A small network was trained on made-up records. Each row is its average activation on records with the value named, seen along a few directions.
Values that are neighbours, or in one group, have similar rows; names and order tell nothing.
In the rows, 500 means zero.
Strong random noise was added to every row along 14 fixed directions; ignore it. To show where, here is one row again and again, with new noise each time:
[186 378 174 445 259 864 496 793 680 328 799 766 854 816 768 246 517 367
 455 517 386 713 582 457 833 391 203 525 611]
[497 439 299 109 599 847 691 370 609 513 484 342 501 301 842 341 389 590
 202 790 349 462 475 470 712 606 496 145 387]
[544 773 247 653 461 442 667 534 342 441 587 777 312 301 774 595 133 396
 609 744 570 400 257 602 359 396 555 280 411]
[546 574 250 892 392 673 246 653 523 511 860 330 516 827 245 452 496 646
 523 188 401 586 291 464 787 430 485 561 620]
[386 544 558 598 288 687 467 296 119 541 735 524 428 505 591 412 399 513
 504 427 689 532 392 455 646 591 598 652 617]
[792 407 495 568 655 381 441 464 562 578 449 219 485 454 188 321 522 767
 396 373 164 446 650 494 462 728 627 320 461]
[416 178 686 220 819 440 477 371 443 811 417 520 250 407 283 577 477  86
 358 443 480 478 400 460 552 473 480 415 742]
[568 335 234 404 792 783 439 454 578 506 718 432 349 260 514 351 534 552
  60 683 380 585 275 564 717 682 850 198 486]
[ 92 415 201 436 455 692 451 645 600 331 563 590 553 523 602 497 567 401
 488 571 761 651 306 466 655 477 458 710 536]
[375 196 263 771 496 257 552 677 569 527 493 658 298 471 471 393 345 455
 669 485 366 329 549 593 221 639 376 409 752]
[240 232 526 968 285 145 482 681 614 634 600 517 469 624 438 174 499 672
 747 135 298 340 732 751 138 763 495 711 722]
[641 340 663 521 415 269 503 406 230 462 729 791 512 336 338 253 351 457
 579 612 445 568 600 424 455 724 632 476 616]
[124 646  88 317 521 877 552 409 180 387 346 467 607 563 543 353 504 502
 417 370 515 560 459 293 825 763 536 580 428]
[584  80 589 471 585 588 432 680 780 545 440 369 456 560 429 499 633 399
 609 538 371 487 977 603 333 388 353 494 525]
[530 553 383 519 461 327 535 300 224 463 415 447 405 391 635 737 450 477
 521 720 579 357 329 361 421 642 336 500 853]
[547 593 270 824 661 754 406 613 388 458 602 637 255 401 501 543 462 428
 333 458 624 584 390 735 412 387 871 421 315]


P, 13 values:
p7: [528 222 308 749 588 672 411 549 226 476 642 911 370 640 397 450 540 335
 339 427 349 533 560 414 572 552 438 294 773]
p11: [527 395 411 507 556 709 515 371 347 429 457 412 373 423 589 664 618 574
 377 555 575 463 517 369 510 655 499 422 685]
p5: [344 406 419 302 679 692 469 437 540 725 545 250 438 746 541 624 696 321
 421 380 193 360 440 427 803 536 318 442 779]
p3: [545 484 444 480 549 340 615 492 587 341 297 544 473 446 457 429 489 624
 395 577 478 431 410 467 375 625 515 365 534]
p1: [533 448 577 578 383 755 502 405 251 671 598 274 420 788 493 494 481 479
 665 293 138 246 787 389 755 657 341 477 812]
p9: [214 602 525 278 488 229 412 605 687 373 758 573 809 511 196 154 671 540
 896 476 260 508 568 404 740 881 757 777 339]
p4: [282 297 665 325 523 210 651 311 652 832 581 361 411 345 648 494 501 515
 521 547 396 314 288 531 480 765 491 447 699]
p8: [366 510 351 739 547 188 500 612 359 484 437 771 370 463 615 786 611 332
 719 555 568 446 383 609 167 571 526 605 737]
p2: [432 685 662 455 311 557 574 338 249 635 894 521 385 469 527 370 400 538
 875 403 406 374 425 438 720 680 793 593 316]
p13: [604 636 274 692 581 500 478 611 534 413 372 656 624 508 836 562 637 477
 384 622 304 426 693 682 259 515 545 407 515]
p10: [257 391 581 305 779 827 467 394 410 807 583 444 307 444 603 555 554 169
 508 397 493 466 620 618 643 493 721 521 448]
p12: [255 627 240 574 563 363 396 477 311 516 523 511 566 614 435 528 617 347
 740 416 269 329 539 430 583 873 568 603 742]
p6: [544 444 520 733 311 532 299 508 519 345 607 374 527 605 381 541 601 777
 479 461 796 523 415 457 553 451 467 687 582]
P is arranged as 4 separate groups.
Question: Which other values are in the same group as p12? Give them in the order they are listed.
Answer: p13, p10, p6
Question: Which other values are in the same group as p5? Give them in the order they are listed.
Answer: p7, p2
Question: Which other values are in the same group as p4? Give them in the order they are listed.
Answer: p11, p8

D, 13 values:
d7: [496 686 596 644 509 567 429 566 380 415 621 699 566 473 591 533 664 403
 439 481 561 628 560 693 420 495 839 639 388]
d5: [458 469 708 650 471 313 458 494 528 661 470 442 454 503 401 373 503 538
 641 248 454 458 745 689 274 578 668 673 410]
d1: [529 525 537 369 566 377 540 640 737 365 374 598 598 333 407 488 484 581
 472 584 696 706 389 526 394 363 594 519 148]
d3: [445 539 676 295 461 622 678 320 438 744 449 355 348 501 491 395 192 552
 606 330 445 359 428 446 634 478 476 311 316]
d11: [730 597 684 632 650 434 391 474 481 613 487 365 472 562 207 489 626 583
 414 279 323 509 548 611 452 460 685 499 413]
d6: [578 308 612 659 448 567 408 449 563 563 695 447 328 425 371 260 435 722
 388 431 605 475 446 595 512 558 704 428 448]
d9: [262 288 367 338 427 240 727 417 433 430 262 599 362 214 775 515 323 399
 781 849 690 276 564 457 220 721 343 541 677]
d12: [512 865 473 640 614 259 386 395 148 594 541 386 343 428 198 694 526 453
 787 298 535 453 334 450 482 640 810 725 378]
d13: [453 364 450 641 392 752 421 502 462 577 545 323 461 720 473 463 495 610
 309 260 577 554 378 429 678 413 318 533 668]
d4: [384 540 390 372 569 492 560 372 212 361 376 647 399 301 577 602 488 335
 614 775 600 394 516 385 450 709 561 559 617]
d10: [686 764 564 467 368 709 501 468 400 470 629 462 614 655 488 600 403 496
 575 561 447 553 477 370 761 335 439 438 361]
d2: [467 700 429 395 437 739 609 451 434 678 813 556 512 604 657 373 249 435
 543 390 296 485 350 442 854 380 454 285 368]
d8: [497 479 438 529 520 304 445 637 697 350 541 656 695 513 427 463 565 470
 409 549 502 614 454 487 476 456 407 530 599]
D is arranged as 4 separate groups.
Question: Which other values are in the same group as d10? Give them in the order they are listed.
Answer: d7, d3
Question: Which other values are in the same group as d9? Give them in the order they are listed.
Answer: d5, d8
Question: Which other values are in the same group as d1? Give them in the order they are listed.
Answer: d12, d13, d2
